A small network was shown many inputs. Here are its activations along a few directions, one row for each input.
In each table, some parts of the input vary, and every possible input appears once, in random order.
Descriptions start from the smaller parts, as in this example, which fits no table here: one of 4 places along a line, together with either a single point or one of 11 places around a ring or (one of 3 separate values, together with one of 5 places around a ring).
Shared parts are said once, and a part with two or three values counts as separate values.

Rows:
row 1: [-2.78  1.58  2.58 -5.91 -7.70 -4.25 -3.20  0.48 -3.93  5.46  4.97  1.86
 -1.01]
row 2: [-1.76 -2.74 -6.13 -1.27  4.75  0.04  4.07  0.46 -1.23 -4.92 -6.18 -2.50
  0.23]
row 3: [-1.92 -5.27 -5.00 -0.51  0.36  4.34  5.67  5.62  0.43 -1.53 -5.79 -0.97
  0.48]
row 4: [ 4.87  0.71 -2.79  7.89  4.92  0.14  0.39 -6.97  0.60 -4.65  0.54 -6.05
 -2.98]
row 5: [-2.68  1.88  3.06 -3.92 -5.14 -5.66 -3.81  2.86 -3.33  3.58  4.61  3.51
 -3.56]
row 6: [-0.13 -7.64 -2.63 -5.98  1.98 -0.47  3.01  2.54  2.60 -2.52 -0.91  2.08
  4.52]
row 7: [-2.21  3.45  0.63 -4.01 -6.99 -2.96 -2.62  1.28 -5.81  5.22  5.57  3.60
  1.62]
row 8: [-1.59  3.18  3.41  4.92 -2.73  4.54 -1.96  1.90  6.15  3.66 -4.47 -2.68
  1.22]
row 9: [-3.16 -6.60 -3.07 -4.31  2.25  1.68  3.81  1.69  1.77 -2.25 -1.96  0.92
  2.43]
row 10: [ 2.24 -2.49  0.95  7.70 -0.58  6.46  0.92  0.13  2.83 -1.08  2.37 -4.35
 -1.52]
row 11: [-0.55  4.63 -0.04 -2.22 -6.15 -4.69 -2.86  3.08 -6.19  1.95  4.48  5.72
  0.45]
row 12: [ 3.51 -4.61  3.41  1.43  1.03  1.57 -2.56 -1.78  3.88 -1.45  7.59 -1.51
  2.11]
row 13: [-2.50  4.30  1.21 -1.44 -4.11 -5.37 -3.34  4.31 -5.03  2.78  4.92  6.17
 -2.95]
row 14: [ 2.09  6.86  4.70 -5.14  3.53 -4.75  6.03 -1.38 -2.21  3.23 -4.61  3.22
  1.17]
row 15: [ 0.75 -4.05  3.01  4.52  1.43  3.47 -0.30 -4.18  3.85 -2.11  5.42 -1.11
  1.01]
row 16: [ 2.81 -0.13 -0.32  6.79  4.69  2.10  0.21 -4.83  0.95 -4.09  1.86 -5.81
 -1.34]
row 17: [-1.41  6.68 -1.11 -2.24  1.73  1.16  0.73  0.35  3.27 -1.26 -6.37  1.08
 -0.48]
row 18: [ 0.65 -1.48 -8.60 -0.55  5.07 -1.66  3.34 -1.61 -1.65 -4.90 -7.01 -4.03
 -2.11]
row 19: [ 3.77  1.74  6.73  4.26  1.66  4.33 -7.54 -3.97  3.03  4.89 -5.05  0.86
  0.73]
What is each input in this table made of?
> either one of 4 places along a line or one of 5 places around a ring or (one of 2 separate values, together with one of 5 places along a line)
Which other rows does row 4 become when the place on the line of 5 takes its other values? List them by row number.
> row 10, row 12, row 15, row 16

Rows:
row 20: [-0.98 -1.82 -3.23 -1.20  1.73 -0.03  0.40 -2.04 -1.10 -2.69 -3.19 -2.56
  0.56]
row 21: [ 2.11  3.25  2.66 -0.23  0.51  2.68 -2.97  0.14  3.06  0.45 -1.10  0.31
  0.23]
row 22: [ 1.14  2.24  2.47  4.10 -1.73  4.14  0.49 -1.07  2.17  2.52 -0.52 -1.54
 -0.53]
row 23: [-1.38  2.85 -0.27 -3.59 -0.94 -0.51  2.92  4.76 -1.18 -0.38 -3.28  1.61
  1.11]
row 24: [ 3.21 -2.41  2.57 -0.77  5.36  0.73  4.20 -3.28  3.10 -1.25  3.12 -1.68
  3.13]
row 25: [ 0.66 -0.82 -5.23 -2.09  2.97 -1.58  3.09 -0.06 -0.71 -1.22 -2.59 -0.15
 -1.98]
row 26: [-2.11  0.33  0.82 -4.01 -2.11 -3.08  0.30  0.81 -3.54  2.32  2.96  3.49
 -2.16]
row 27: [-0.81  0.00  0.59 -3.68 -1.34  0.86 -1.26  1.27  0.18  1.05 -3.70 -0.96
  1.88]
row 28: [ 0.91  0.19  2.58  1.03  1.26  1.22 -2.42  1.43  0.80  2.59 -2.84  0.61
  0.95]
row 29: [ 0.49  0.61 -0.04  6.12  1.91  2.95  0.43 -2.18  0.01 -2.31  0.17 -5.16
 -2.06]
row 30: [ 0.93  1.22 -0.34  2.89  3.66  1.05 -1.58 -3.36  1.70 -3.42 -0.54 -1.61
 -1.20]
row 31: [ 2.13 -1.72 -1.00  3.20  3.11  0.53 -0.11 -2.56 -0.50 -1.88 -2.55 -0.51
 -0.29]
row 32: [ 1.60  1.25  2.49  3.90 -5.12  0.14 -1.88 -1.03 -0.28  2.10  5.30 -1.81
 -1.75]
row 33: [-1.57  1.65 -0.36 -2.63 -4.92 -4.66  1.78  2.51 -3.05 -0.30  2.25  3.42
  0.60]
row 34: [ 1.60  2.06  2.29  0.79 -2.83 -1.73 -4.37 -1.50  0.92  0.39  4.59  1.94
 -0.57]
row 35: [-2.33 -1.14  0.48 -2.35 -4.56 -3.53 -2.83 -0.71 -1.83  1.65  2.31  0.42
  1.09]
row 36: [ 0.32 -0.53  2.56  1.36 -1.00 -1.32 -3.39 -0.57 -2.78  3.24  3.49  2.99
 -0.40]
row 37: [-2.59  0.88  0.15 -3.29  0.30 -0.82  1.97  1.81  0.61  2.55 -3.45  2.31
 -0.39]
row 38: [-2.08 -9.02 -3.47  0.82  0.85  5.12  1.43  3.67  4.26 -3.13  1.77 -0.83
  1.93]
row 39: [-1.28  0.89 -5.72 -0.38  2.88 -2.15  3.80  1.97 -1.83 -2.28 -2.21 -0.31
 -0.16]
What is each input in this table made of?
> either one of 2 separate values or (one of 3 separate values, together with one of 6 places along a line)
Which other rows does row 34 become when the place on the line of 6 takes its other values? List them by row number.
> row 26, row 32, row 33, row 35, row 36
Which other rows does row 23 become when the choice among 3 separate values takes its other values? List them by row number.
> row 33, row 39

Rows:
row 40: [-0.23  5.58  3.31 -5.40 -2.06 -8.60  0.45 -3.12 -6.44  3.00  0.70  4.48
  0.15]
row 41: [-2.30  5.11  2.18 -1.54 -3.12 -2.90 -1.64  3.51 -2.73  3.46 -1.61  5.55
 -1.31]
row 42: [ 5.59  2.39  2.28  5.43  7.01  4.29  1.71 -3.77  4.65 -2.68 -3.89 -4.12
  1.25]
row 43: [-0.21  6.75  6.99  3.54 -6.52  0.54 -5.49 -1.15 -1.26  7.13  0.83  1.04
 -2.24]
row 44: [ 0.83 -3.94 -2.63  2.17  4.03  3.45 -1.75 -2.26  4.61 -4.91  1.87 -3.47
  0.99]
row 45: [-2.32 -0.64  0.71 -6.56  1.51  0.77  3.24  3.77  2.82  3.28 -8.12  3.10
  4.67]
row 46: [-0.93  6.02  3.81  1.12 -5.42 -0.99 -3.80  1.60 -2.01  5.16 -0.51  2.11
 -2.28]
row 47: [-2.40 -1.13  1.26 -2.34 -4.69 -1.32 -2.52  4.02 -2.60  1.14  4.84  5.35
 -0.74]
row 48: [ 0.59 -0.09 -3.43  1.05  3.89  0.67  1.01 -0.36  0.02 -2.75 -6.79 -3.71
 -2.19]
row 49: [-2.33 -6.88 -0.02 -6.36  0.09  1.95  2.73  4.58  3.52  1.69 -1.41  2.93
  5.64]
row 50: [ 5.42 -3.58  1.29  5.35  5.49  5.26  1.23 -3.06  5.30 -4.08  3.03 -4.64
  2.17]
row 51: [ 0.36  0.84 -5.84  1.42  2.28  1.24  2.41 -0.64 -2.41 -2.35 -6.62 -2.73
 -0.07]
row 52: [-0.15 -6.89 -3.78  1.96  2.70  1.24  1.33  0.27  0.77 -3.79 -0.10 -3.82
 -1.40]
row 53: [-0.31  0.58  6.05  3.25 -8.46  1.28 -6.19 -0.47 -0.40  5.39  7.72  0.32
 -1.28]
row 54: [-3.00  2.06 -4.23 -0.74  1.72 -0.52  6.31  2.22 -0.85 -2.71 -5.54 -1.71
 -0.57]
row 55: [-0.93 -0.33  3.16  1.42 -7.99 -1.02 -4.19  0.95  0.00  3.23  5.97  2.40
 -0.69]
row 56: [ 3.29 -4.43 -0.64  4.69  5.65  4.94 -0.16 -3.74  4.64 -3.30  2.82 -3.85
  0.17]
row 57: [ 0.12 -0.94  2.77 -6.16 -3.53 -7.09 -0.88 -2.03 -5.33  1.81  7.65  3.80
  0.43]
row 58: [ 3.43  1.58  0.36  4.70  7.19  3.89  0.39 -4.60  3.99 -1.81 -4.09 -3.47
 -0.73]
row 59: [-1.37 -0.89  0.33 -4.57 -3.88 -6.51 -0.81  2.20 -4.05  1.36  6.28  4.17
 -0.09]
row 60: [ 0.22 -5.25 -6.95  0.88  0.87  2.65  1.75  0.28 -1.65 -3.88  0.38 -3.12
  0.06]
row 61: [ 0.27  1.30 -1.23  3.19  5.81  2.13 -0.17 -3.45  3.90 -3.04 -5.22 -2.88
 -0.03]
row 62: [-1.13  6.28  0.09 -4.73 -2.53 -6.96  0.15  1.78 -4.21  3.34  0.21  4.42
 -1.47]
row 63: [-2.50 -3.49 -5.83 -1.78 -0.04  1.61  4.89  3.46 -0.28 -4.69  1.62 -2.15
 -0.44]
What is each input in this table made of?
> one of 2 separate values, together with either a single point or one of 5 places along a line or one of 6 places along a line
A walk changes only the place on the line of 6. It starts at row 50 and steps to row 56. List the rest of the walk in order.
> row 44, row 52, row 60, row 63
Which other rows does row 40 become when the choice among 2 separate values takes its other values? List them by row number.
> row 57
List by row number the other rows that have the choice among 2 separate values in common with row 40.
> row 41, row 42, row 43, row 45, row 46, row 48, row 51, row 54, row 58, row 61, row 62
